These are the activations of a small neural network, seen along a few directions. Each row is one input.
Each table varies a few parts of the input and shows all the possible inputs, shuffled.
Descriptions start from the smaller parts, as in this example, which fits no table here: one of 2 separate values, together with either a single point or one of 9 places around a ring or (one of 5 places around a ring, together with one of 6 places along a line).
Shared parts are said once, and a part with two or three values counts as separate values.
In the rows, zero is written as 128.

Other details of the inputs vary at random and push rows far along two fixed directions, the same in every table; ignore that.

Rows:
x1: [171 164 206  75 138 154 171 143  93 161  75 105 156]
x2: [187 163 171  76 134 175 145 192  79 163  86 117 143]
x3: [149 159 138  67 144 122  73 130 104 101 112 164 168]
x4: [110 143 107 110 136 105  95  82 150  92 137 164 163]
x5: [131 105 124 181 114 142 145 135 131 155 134  97  78]
x6: [ 94 122 160 163 123 146 177 117 119 154 139 100  65]
x7: [ 87 119 123 182 112 117 168  98 157 128 166 110  88]
x8: [166  83 217  49 124 169 193 187  93 194 100 114 167]
x9: [116 124 130 134 114 136 135 133 137 140 116 106  78]
x10: [170 128 126 109 155 135  83 153 126  90  97 154 164]
x11: [128 124  90 117 130 135  78 141 158  95 119 150 131]
x12: [145 123  82 140 122  90  83 117 117  91 126 153 170]
x13: [172 129  87 108 126 114  92 141 114 103 111 150 154]
x14: [143 125 145 151 134 133 158 120 109 153 123  86 150]
x15: [ 80 109 121 205 118 132 163 116 147 137 149 107  73]
x16: [ 88 119 142 170 121 127 172 118 133 140 129 104  60]
x17: [141 120  99 152 137 121 108 121 151  99 140 141 159]
x18: [ 85 126 106 180 117 113 161  94 147 137 156 103 135]
x19: [101 122 119 184 120 139 172 114 152 142 159 107 111]
x20: [129 144  89  91 124 100  68 132 140  83 135 159 131]
x21: [106 135  69 105 128 106  68 107 142  95 164 154 118]
x22: [130 135  98  80 146 130  62 127 145  89 123 159 126]
x23: [ 88 128 122 168  99  97 141  99 124 130 148 110  96]
x24: [166 100 214  70 163 140 163 173 102 228 107 136 159]
x25: [128 145  92 120 126 102  86 129 130  87 126 164 175]
x26: [116 132 149 140 123 146 168 109 131 143 150 115 109]
Each input here is: either one of 2 separate values or (one of 4 places along a line, together with one of 6 places around a ring).
What sort of input is x20? -> one of 4 places along a line, together with one of 6 places around a ring
List by row number the other inputs of the same sort as x24. -> x8

Rows:
x27: [136 111 105 102 137  96  84 127 137 100 124 172 172]
x28: [150 142 103 118 124 125  92 144 126  98 109 134 124]
x29: [139 115 173 114 120 144 171 152  96 191 130 103 121]
x30: [156 140 160 142 128 165 155 165  95 153 103  97  90]
x31: [146 149 159 133 129 151 163 132 102 164 120  95 130]
x32: [ 49 111  68 197 104  79 118  71 179  76 175 141  95]
x33: [153 146 125 110 148 136 111 133 135 102 112 145 167]
x34: [148 140 107 124 136 135  91 148 125  97 113 145 120]
x35: [ 61  78  57 201 110  89 115  83 192 100 189 143 107]
x36: [139 144 106 116 141 128 103 120 140 104 132 145 159]
x37: [137 130 177 107 130 164 166 139 111 165 114 105 104]
x38: [147 141 124 119 140 119 106 122 127 104 114 145 167]
x39: [130 148 176 129 127 142 168 142 102 160 102 101 106]
x40: [ 67 105 117 181 101 127 170  89 146 158 182  91  55]
x41: [117 129 152 146 133 130 148 130 122 151 119 111  93]
x42: [144 139 107 119 148 115  90 120 144  80 115 158 175]
x43: [124 147 125 107 135 116 103 128 129 105 113 149 137]
x44: [139 140 110 107 138 134 109 127 137 115 137 140 155]
x45: [146 125 161 121 125 129 154 138  97 160 113 115 142]
x46: [142 121 121  96 137 134 105 140 142 123 128 152 157]
x47: [153 146 170 129 129 149 164 136  94 164 109  99 138]
x48: [154 140 172 134 134 146 162 138 101 152 103 104 141]
x49: [137 129 173 112 138 156 150 143 113 164 111 112 101]
x50: [ 95 111 106 213  95 118 160 115 137 137 150  82  57]
x51: [146 148 118 106 135 120 101 120 119 113 127 141 164]
x52: [145 141 133 141 109 142 144 147 106 149 117  92  89]
x53: [158 146 145 125 130 161 132 163  97 144 106 110 100]
x54: [153 147 165 127 136 162 168 143 106 161 113  98 134]
x55: [149 147 147 132 121 163 148 157  90 163 123  94  84]
x56: [150 144 172 142 132 155 177 138 100 165 109  91 130]
x57: [132 130 124  92 145 128  89 128 140 114 123 155 128]
x58: [146 135  95 110 135 124  75 142 135  70 104 153 145]
x59: [135 111 152 116 125 142 152 147 119 168 130 117 130]
x60: [135 161 172  98 119 149 162 142  95 154 116 105 117]
x61: [144 129 160 120 128 162 169 148 114 173 125 100 125]
x62: [145 151 116 107 139 127 103 121 123 112 128 138 162]
x63: [132 122 178 123 130 158 173 136 119 158 113 103  99]
x64: [ 59 105 113 212 108 107 161  91 146 157 170  95  49]
x65: [147 124 120 102 148 133 104 142 150  98 115 157 168]
x66: [ 65  91 102 220 100 124 182  93 160 160 187  87  72]
x67: [147 133 112 106 140 104  86 122 131  87 112 165 182]
x68: [133 107 119 106 135 122 108 139 142 122 129 155 157]
x69: [136 145 166 101 126 152 159 136 111 143 113 116 120]
x70: [135 114 168 147 120 129 173 135 101 164 116 102 127]
x71: [ 60  75  59 204 112  89 116  85 195  97 187 144 107]
x72: [132 113 111 109 138 128 102 134 151 111 131 157 157]
x73: [142 118 117  96 134 106  97 132 126 119 124 159 166]
x74: [116  98  96 126 132 105  98 124 160 101 140 164 154]
x75: [147 123 119  85 135 106  93 135 121 119 125 160 169]
x76: [131 132 131 114 149 117  98 133 138 106 107 151 130]
x77: [ 54  97  62 177 109  93 107  68 185  96 190 141  83]
x78: [143 110 130 109 138 108 108 137 129 114 112 157 165]
x79: [134 147 174 106 120 156 174 136 103 161 118 101 107]
x80: [145 107 128  98 142 113 100 143 138 107 114 167 170]
x81: [140 105 129 106 140 123 111 145 143 114 118 156 161]
x82: [146 146 115 108 137 119  97 119 125 107 122 148 168]
x83: [144 133 103  85 144 128  86 134 147 100 133 161 169]
x84: [ 79 114  41 193  95  86  93  91 162  90 179 122  76]
x85: [121 121  92 139 142 117 102 115 164  86 136 154 155]
x86: [134 125 174 124 137 152 158 140 116 163 111 108  97]
x87: [142 134 101 109 148 125  93 127 154  85 122 162 171]
x88: [147 143  97 102 128 133  81 141 123  91 113 141 136]
x89: [141 135 110 112 144 134 107 129 144 105 125 148 161]
x90: [ 68  89 107 201  96 123 176  99 150 172 192  89  72]
x91: [135 136 159 138 114 135 170 127  91 177 133  90 121]
x92: [ 57 112 116 216 102 104 171  90 147 142 162  95  61]
x93: [ 64 112  46 200 111  90 111  67 176  96 200 129 107]
x94: [139 112 124  94 133 115 103 139 130 126 127 158 159]
x95: [131 132 172 114 131 156 157 139 106 177 126 101  90]
x96: [133 119 109 119 140 128 111 131 155 104 129 150 154]
x97: [136 151 122  72 135 127  98 126 131  95 124 156 149]
x98: [128 136 127 101 136 123 112 122 143  89 116 154 143]
x99: [ 69  84 111 196  96 115 175 103 143 176 190  92  76]
x100: [134 156 133  88 132 125 108 132 126  96 108 153 151]
x101: [137 159 180 105 118 153 171 144  94 160 109 101 115]
x102: [ 87 111  98 220  90 115 163 109 138 140 158  78  49]
x103: [151 139 155 133 119 163 158 158  93 150  99  88 100]
x104: [131 156 174 114 122 146 165 143  92 172 115  95 103]
x105: [128 142 119  98 143 115  87 129 132 114 124 152 128]
x106: [158 149 143 119 128 161 131 162  95 148 111 109  99]
x107: [153 126 182 124 125 139 174 146  88 173 103 103 136]
x108: [141 112 118 106 137 103  99 132 132 108 117 163 168]
x109: [137 106 160 125 127 132 157 146 115 161 120 122 133]
x110: [144 128 172 125 118 136 172 140  87 182 119  99 128]
x111: [148 147 168 138 130 157 173 135  98 168 114  90 128]
x112: [127 150 177 125 118 147 178 138 104 151 109 101 110]
x113: [128 152 158 115 125 137 146 137 106 152 113 113 112]
x114: [130 123 106 132 133  99  96 112 140  89 124 155 166]
x115: [145 139  89 104 132 128  70 139 130  75 109 151 142]
x116: [134 133 108 119 127 105 100 113 126 110 131 147 161]
x117: [145 134 122 112 134 113 104 122 121 111 116 147 168]
x118: [ 67  96 106 209  89  95 173  85 128 167 188  89  79]
x119: [136 143 115  87 150 113  72 133 137  99 113 167 144]
x120: [139 124 184 122 140 157 161 146 113 165 104 106  99]
x121: [133 128 124  91 144 129  98 125 148  94 116 159 141]
x122: [144 138 117 124 148 129 110 127 144  94 118 146 163]
x123: [140 109 128  98 135 116 107 141 131 124 122 158 161]
x124: [118 134 109 108 132 114 103 112 151  80 128 160 141]
x125: [147 145  96  97 128 133  80 141 119  93 118 139 135]
x126: [ 62 103  46 201 111  93 114  72 185  99 196 134 107]
Changing only one part turns x45 into x70. The same change can be made to x100. Which row results? -> x32
Describe the family of inputs behind these rows. -> one of 5 places along a line, together with either one of 3 separate values or one of 6 places around a ring or one of 11 places around a ring
Change only the place on the ring of 11 in x61. List by row number the other rows that result. -> x31, x36, x46, x59, x73, x82, x94, x110, x116, x126
A walk changes only the place on the ring of 6. It starts at x101 and steps to x113. List the rest of the walk in order. -> x119, x57, x77, x79
Change only the choice among 3 separate values in x88. List by row number the other rows that result. -> x52, x106
A walk changes only the place on the ring of 11. It starts at x111 and steps to x54. List the rest of the walk in order. -> x89, x66, x72, x68, x123, x27, x45, x117, x47
A walk changes only the place on the line of 5. It starts at x104 and steps to x113. List the rest of the walk in order. -> x43, x39, x92

Rows:
x127: [108 143 129 173 102 134 177  91 119 174 171  83 135]
x128: [ 85 108 161 195 120 116 195  98 131 149 132  99 115]
x129: [107 116  92 211  94  99 128 116 123 120 143  93  61]
x130: [ 90 125 141 204 107 125 167 116 122 131 122  96  48]
x131: [126 125 111  69 146 114  51 158 147 122 119 175 116]
x132: [ 86  98  82  84 114 110  79 117 175  75 152 165  97]
x133: [185 171 130  94 127 156 105 170  71 123 102 113 137]
x134: [126  90  87 196 138 182 140 151 186 119 152 102  91]
x135: [171 196 140  78 131 169 114 146  96 124 111 117 138]
x136: [153 190 145  71 150 149 102 136 135  87  98 141 141]
x137: [111 162 173 144 133 160 179 126 113 140 106  93  74]
x138: [182 126 187 122 136 130 167 156  84 164  66 113 163]
x139: [142 190 101  84 143 142  84 118 137  77 121 153 142]
x140: [164 130 203 118 143 136 168 152  93 151  67 116 164]
x141: [154 140  98 124 132 103  69 138 130  66  88 168 124]
x142: [190  99 146 128 159 202 164 186 148 153 104 119 174]
x143: [ 92 127 104 141 148  90 106  81 170  73 138 163 175]
x144: [150 123 149  32 148 156  81 142 135 117 102 156 119]
x145: [156 145 145 138 110 149 175 124  81 185 136  85 157]
x146: [155 107 159  58 176 125  99 143 124 149 123 183 171]
x147: [115 123  98  57 124 112  71 162 150  96 119 175 122]
x148: [157 119  87 126 134  88  82 129 114  97 121 152 202]
x149: [ 94  84  93 128 132  77  76 115 171 126 169 187 150]
x150: [129  90 193 103 129 155 182 121 117 191 140 119 120]
x151: [111 122  84 203  95 107 128 121 111 125 155  83  71]
x152: [100 146  56 178  98 120 117  93 126 111 173 107  88]
x153: [160 115 164 160 111 121 176 146  85 176 101  87 145]
x154: [ 98 108  48 189 103  81  99  87 136 105 183 133 161]
x155: [ 93 140  95 148 136 107  82 103 160  48 118 168 109]
x156: [167 174 185  88 146 160 172 133  97 169 107 103 179]
x157: [123  91 126  63 127 108 105 125 156  95 143 182 174]
x158: [ 79  83 148 149  95 110 189 136 131 183 166 120 112]
x159: [129 152 182 134 136 141 197 114 126 167 127  88 143]
x160: [ 62  93 111 163 129 119 127 104 151 166 176 117  33]
Describe the family of inputs behind these rows. -> one of 2 separate values, together with either a single point or one of 5 places around a ring or one of 11 places around a ring
Changing only the choice among 2 separate values turns x152 into x145. The same change can be made to x135. Which row results? -> x127
Change only the choice among 2 separate values in x141. List by row number the other rows that result. -> x138

Rows:
x161: [212 181 231 102 152 192 196 176  71 176  61  78 156]
x162: [ 96 105 116 151 106 102 134 120 148 135 157 119 140]
x163: [ 86 109 109 180 112 106 148  96 154 170 155 111 114]
x164: [102 108 117 182 128 130 141 104 170 129 153  99  65]
x165: [123 108  93  99 161 102  78 110 149  79 142 190 166]
x166: [231 198 230  17 138 194 155 181  23 179  49  92 165]
x167: [113 102 156 143 101 127 172 135 126 154 149 106 123]
x168: [120 100 142 135 113 122 181 133 124 155 142 102 118]
x169: [175 127 108  50 163 156  49 155 149  64  80 170 166]
x170: [123 153 164  94 111 158 150 127  99 157 119  93  75]
x171: [168 118 138  53 156 127 105 149 122  96 108 177 181]
x172: [130 172  71 120 146  96  71 103 153  36 124 180 191]
x173: [124 135  64 101 139 114  41 160 161  59 125 189 137]
x174: [181 142 144  50 137 128 100 158 130 128  82 159 202]
x175: [ 80  94 132 180 121 121 151  97 137 145 177 129 103]
x176: [ 86  96 103 168 109  97 162 110 147 149 163  98 114]
x177: [136 111  89  94 120  93  83 118 170  82 130 185 178]
x178: [158 131 148 168 129 145 158 123 117 150 126  82 118]
x179: [112 170  83  90 155 108  65 116 180  36 117 192 157]
x180: [103 121  86 206 100 118 143 133 122 137 160 107  94]
x181: [127 170 157 136 108 148 174 118  82 145 120  90 128]
x182: [183 150 226  82 151 184 179 166  75 221  76 106 146]
x183: [150 151  57 119 135  85  44 133 136  69 140 182 153]
x184: [129 113 167 139 128 147 170 119 116 178 131 126 113]
x185: [166 145 219  90 142 170 173 177  78 208  91  88 157]
x186: [110 128  94 177 100 107 128  92 112 143 169  91  79]
x187: [104 137 119 162 140 127 134 109 175 100 137 127  99]
x188: [160 133  97  61 152 155  52 172 140  63  83 183 165]
x189: [116  97  92 203 108 135 145 100 134 127 150  86 104]
x190: [ 81 103 104 174 127 101 153 104 143 160 162 100 112]
x191: [159 128 101 130 128 149 105 152 112 101 105 138 159]
x192: [ 74 103 127 184 126 117 141  98 139 156 173 118 109]
x193: [153 132 174 108 137  94 101 150  90 100  42 147 132]
x194: [ 79 100 112 176 137 111 151  96 137 157 166 114 103]
x195: [108 165 168 108 115 163 168 130 107 145 113  99  91]
x196: [111  98 159 147 112 134 171 126 122 151 155 120 113]
x197: [ 94 129 101 174 109 112 129 134 140 143 165 114  44]
x198: [ 95  89 119 172 101 115 166  95 151 146 165 132  99]
x199: [133 142  75  68 138 103  25 118 150  65 131 175 122]
Describe the family of inputs behind these rows. -> either a single point or (one of 3 separate values, together with one of 6 places around a ring) or (one of 2 separate values, together with one of 10 places around a ring)
Change only the place on the ring of 10 in x189. List by row number the other rows that result. -> x161, x166, x172, x178, x180, x181, x183, x186, x191
